Each row below holds a small network's activations on one input, seen along a few directions.
In each table, some parts of the input vary, and every possible input appears once, in random order.
Descriptions start from the smaller parts, as in this example, which fits no table here: values(3) and (point or ring(11) or (line(6) and ring(8))).
Shared parts are said once, and a part with two or three values counts as separate values.
(in the rows, 128 means zero)

Other details of the inputs vary at random and push rows far along two fixed directions, the same in every table; ignore that.

Table:
r1: [127 106 160  81 135 106  68 103 104  92  95  53  81 156]
r2: [127 177  60 202 119 146 154 166 194 222 152 205 171  91]
r3: [209 108  83  91  76 134 102 200 104 103  42 220 167 108]
r4: [124 180  50 203 118 155 161 165 192 213 153 203 170  95]
r5: [144 106 186  58 145 103  82 104  94  30 109 106 130 153]
r6: [154 116 178  86 109 113 149  96  76  89 133  79  86 149]
r7: [ 45 115 153 193 164 132 127  97 154 163 159  72 129 128]
r8: [160 103 186  63 149 113  86 115 103  31  94 107 126 141]
r9: [ 77 122 164 172 156 128 197  95 129 160 200  92 126 117]
r10: [121 179  46 206 115 156 161 165 189 210 153 209 161 100]
r11: [ 65 121 162 168 155 117 192  84 118 157 215  92 130 131]
r12: [ 53 126 178 182 186 122 144  92 133 103 178 127 173 118]
r13: [218 169  69 102  64 133  99 180 137 151  73 198 128 120]
r14: [208 103  71  73  97 143 107 206 116  93  42 214 152 116]
r15: [182  98  53  79  80 122  77 194 119 165  44 158 122 134]
r16: [158 163 165  69 127 106  75  89 125  79 138  94  93 157]
r17: [ 59 125 166 177 160 140 207  82 121 144 213  87 114 129]
r18: [152 106 181  65 153 126  93 110  99  20  99 105 125 145]
r19: [189 102  52  80  79 139  89 202 130 153  30 152 113 125]
r20: [162 167 162  76 131 105  79  93 127  81 130  96  89 147]
r21: [ 32 123 167 209 153 135 130  68 133 154 164  72 131 139]
r22: [ 69 127 162 173 159 117 195  89 119 158 206  94 125 120]
r23: [119 126  59 186 112 156 223 181 146 228 157 189 160  88]
r24: [120 102 161  80 131 125  75  98 108  73  93  47  69 164]
Each input here is: values(4) and (point or line(5)).
The inputs of r6 and r21 match in every part but the values(4) part. If r9 is changed in the same way as r6 into r21, which row does it become?
> r7
A walk changes only the line(5) part. It starts at r17 and steps to r23. List the rest of the walk in order.
> r9, r22, r11
A walk changes only the line(5) part. It starts at r15 and steps to r1. List the rest of the walk in order.
> r7, r19, r24

Table:
r25: [110 127 168 115 137 118  99  91 119  95 138  88 116 150]
r26: [183 115  95  73  90 129 139 165 108 144  93 136  95 130]
r27: [ 93 130 174 123 168 122 110  89 132  90 152  76 116 141]
r28: [125 151 114 151 121 136 128 128 141 145 137 149 140 125]
r29: [117 135 130 126 138 119 112 122 133 126 135 126 133 133]
r30: [128 142 133 134 135 140 122 118 141 117 131 121 125 127]
r31: [127 136 118 145 128 142 158 135 134 131 142 152 144 118]
r32: [231 114  99  29  68 110 100 173  91 121  57 129  80 135]
r33: [109 130 112 157 122 132 124 133 132 150 122 144 141 125]
r34: [130 143 125 149 123 131 145 131 134 141 140 151 148 117]
r35: [131 117 128 111 141 125 134 134 123 112 129 133 135 126]
r36: [121 128 120 141 137 120 137 138 134 147 136 151 153 115]
r37: [109 124 111 157 130 141 128 140 141 144 115 136 138 119]
r38: [132 109 132 117 128 132 133 133 119 113 124 130 135 131]
r39: [133 115 170 101 131 113 108 104 108  91 126  99 122 142]
r40: [114 124 113 150 130 139 126 140 148 147 125 138 144 121]
r41: [103 135 174 128 159 127 111  87 134  87 150  84 108 140]
r42: [122 143 113 149 126 129 125 134 143 145 135 153 138 124]
r43: [118 120 123 154 124 127 138 138 122 148 122 147 149 118]
r44: [112 112 117 153 131 139 150 141 122 137 126 145 144 120]
r45: [142 132 137 122 126 119 126 128 125 118 127 140 131 124]
r46: [134 122 163  99 142 123 126 106 113  74 135 106 110 139]
r47: [123 136 100 146 113 126 143 129 134 176 142 121 114 127]
r48: [125 131 103 145 122 133 149 135 145 174 133 117 112 127]
The inputs of r33 and r43 match in every part but one. If r29 is changed in the same way as r33 into r43, which row does it become?
> r36
What do these inputs look like to the network?
> line(4) and (point or line(5))
Which other rows does r41 become when the line(5) part takes its other values? List them by row number.
> r27, r30, r37, r40

Table:
r49: [121 141 121 144 130 128 138 127 135 143 142 139 134 123]
r50: [117 130 123 150 132 141 143 131 138 132 134 137 137 120]
r51: [140 118 163  91 131 112 115 107 107  90 128  99 112 142]
r52: [118 127 128 151 125 134 142 128 126 141 135 137 140 122]
r53: [110 123 124 148 128 130 134 129 127 142 133 137 143 125]
r54: [141 135 163  99 128 122 105  99 115  85 123  92 102 146]
r55: [224 114  51  58  63 128 119 201 115 164  51 159  93 125]
r56: [118 130 123 143 138 135 146 133 134 134 140 141 137 120]
r57: [122 140 122 142 131 127 135 127 139 146 146 136 138 122]
r58: [129 119 160  97 145 122 101 107 119  81 118  91 109 143]
r59: [110 123 125 148 133 126 130 132 131 145 129 134 143 122]
r60: [114 137 119 148 128 132 125 127 139 144 136 137 136 127]
r61: [119 126 126 145 129 125 146 131 124 142 140 141 139 121]
r62: [114 136 120 150 132 128 121 129 144 147 133 134 136 123]
r63: [111 126 119 147 137 138 134 132 138 134 133 137 141 125]
r64: [139 122 161  88 141 121 114 109 116  81 128  97 109 141]
What do these inputs look like to the network?
> point or (values(3) and line(5))
